-19.2; -10.3; -8.3; -55.9; -26.3 ans = -26.3
54.6; 8.2; 36.8; -25.6 ans = -25.6
-55.5; -57.6; -13.7; 29.8 ans = 29.8
-64.0; 57.5; -32.9; -38.5 ans = -38.5
-62.5; 48.3; -15.2; -1.6; 28.6; 21.1 ans = 21.1
-45.6; 20.3; 15.8; -48.1; 7.0; -12.5; -9.7 ans = -9.7
---
((3164, 2485, 3436, 3170), (5610, 6813, 9155, 8127)) yields 3170
((-139, -457, -252, 100, -348, -73, 189), (118, 649, 353, -313, 491, -16, -408), (184, 922, 541, -426, 744, 0, -577)) yields -408
((830, 565, 457, 98), (390, 292, 538, 628)) yields 98
((9, 6, 1, 3, 2, 5, 7), (5, 5, 4, 5, 4, 4, 5)) yields 7
((5803, 4446, 6572, 7573), (4287, 8884, 1075, 7103), (9947, 5041, 8664, 7522)) yields 7103
((-69, -696, -267, -8, 785), (-220, -206, 139, -302, -289)) yields 785
((6443, 2845, 8237, 1454, 5176), (4846, 4918, 3127, 4950, 4468)) yields 5176
((27, -15, -18, -42, 30), (-9, -45, -17, -10, -13)) yields 30
---
Input: 4.7; -4.7; 63.1; -16.3; 0.5
Output: 4.7, 0.5

Input: 2.5; 14.2; 8.9; -52.0
Output: 2.5, -52.0

Input: -23.3; -16.1; -45.5; -40.3; 53.6; -34.8
Output: -23.3, -34.8

Input: 13.5; 43.2; -48.1; -54.1
Output: 13.5, -54.1

Input: -15.7; 54.3; 5.4; -48.3; 0.0
Output: -15.7, 0.0

Input: 0.9; -19.9; 57.4; -17.1; -45.6
Output: 0.9, -45.6

Input:
57.3; -15.8; 38.2; -0.2
18.1; 33.8; -15.7; 17.4
23.7; -15.2; 19.7; -28.8
Output: 57.3, -28.8

Input:
-41.9; -11.8; 7.7; -22.7; -0.6; -8.5
-34.3; -3.5; 1.7; -26.6; -0.6; -14.7
6.5; 2.3; 1.7; -35.4; 23.0; -45.2
Output: -41.9, -45.2
---
40.3; -2.5; 14.9; 9.2; 5.6; 44.3; 6.2
28.3; 27.2; 0.3; 15.2; 9.8; 47.9; 36.5
22.8; -2.1; -5.2; 9.2; 31.0; 50.5; 19.6
-> 14.9

4.5; 2.9; 6.4; 45.5
24.3; 50.4; -4.2; -32.7
2.9; -44.3; 7.2; 20.0
-> 6.4

-10.7; -39.8; 39.4; -14.9; -31.7
-14.8; -33.2; 25.9; 1.6; -20.2
-12.4; 22.8; -34.8; -26.6; -53.1
-> 39.4

-0.9; -12.4; 7.6; -0.3; -4.2; 2.8; 3.8
61.5; 35.7; -50.7; -23.1; 33.2; 26.3; 13.5
1.9; -10.5; 19.1; 0.9; 11.8; 2.9; 13.9
-> 7.6

15.4; -13.5; 0.6; -45.8; -42.2; 31.4
8.3; 0.6; -23.0; 45.6; 2.8; -18.2
21.0; 24.5; -41.0; -17.5; 39.4; 25.3
-> 0.6

13.4; -27.2; 51.7; 63.3; 18.5
-18.3; 26.4; 1.3; 35.0; 49.8
55.3; -10.7; 55.1; 22.3; 35.6
-> 51.7

-10.6; -8.5; -31.0; -18.7; -7.3
-54.4; 11.2; 38.2; -48.1; 27.0
-48.3; -20.2; 46.1; -45.9; -13.6
-> -31.0

2.8; 20.2; 6.0; -25.4; -0.4; -16.9; 0.7
2.1; 34.0; 4.2; -36.3; 8.7; -13.1; -5.4
5.7; 39.6; 6.3; -46.6; 18.8; -11.1; -8.1
-> 6.0
---
44.7; -12.2; -11.4; 25.8
47.8; -11.6; -7.8; 24.2
Out: -7.8

-35.5; 49.4; 33.5; 12.8; 24.8; 13.2 Out: 33.5

-2.5; 28.5; 32.7; 31.4
1.9; 45.8; -13.9; -17.6
-55.2; -34.9; 31.1; -11.7
Out: 31.1

19.7; 36.6; -53.7; 20.7; 11.2; 29.8 Out: -53.7

-51.0; -36.4; -10.4; 1.7; -34.4; -49.3 Out: -10.4

-48.9; -33.7; -15.7; -53.0; -33.2; -38.3; -41.7
0.2; -9.5; -0.6; -0.3; -0.8; -6.4; -8.6
Out: -0.6
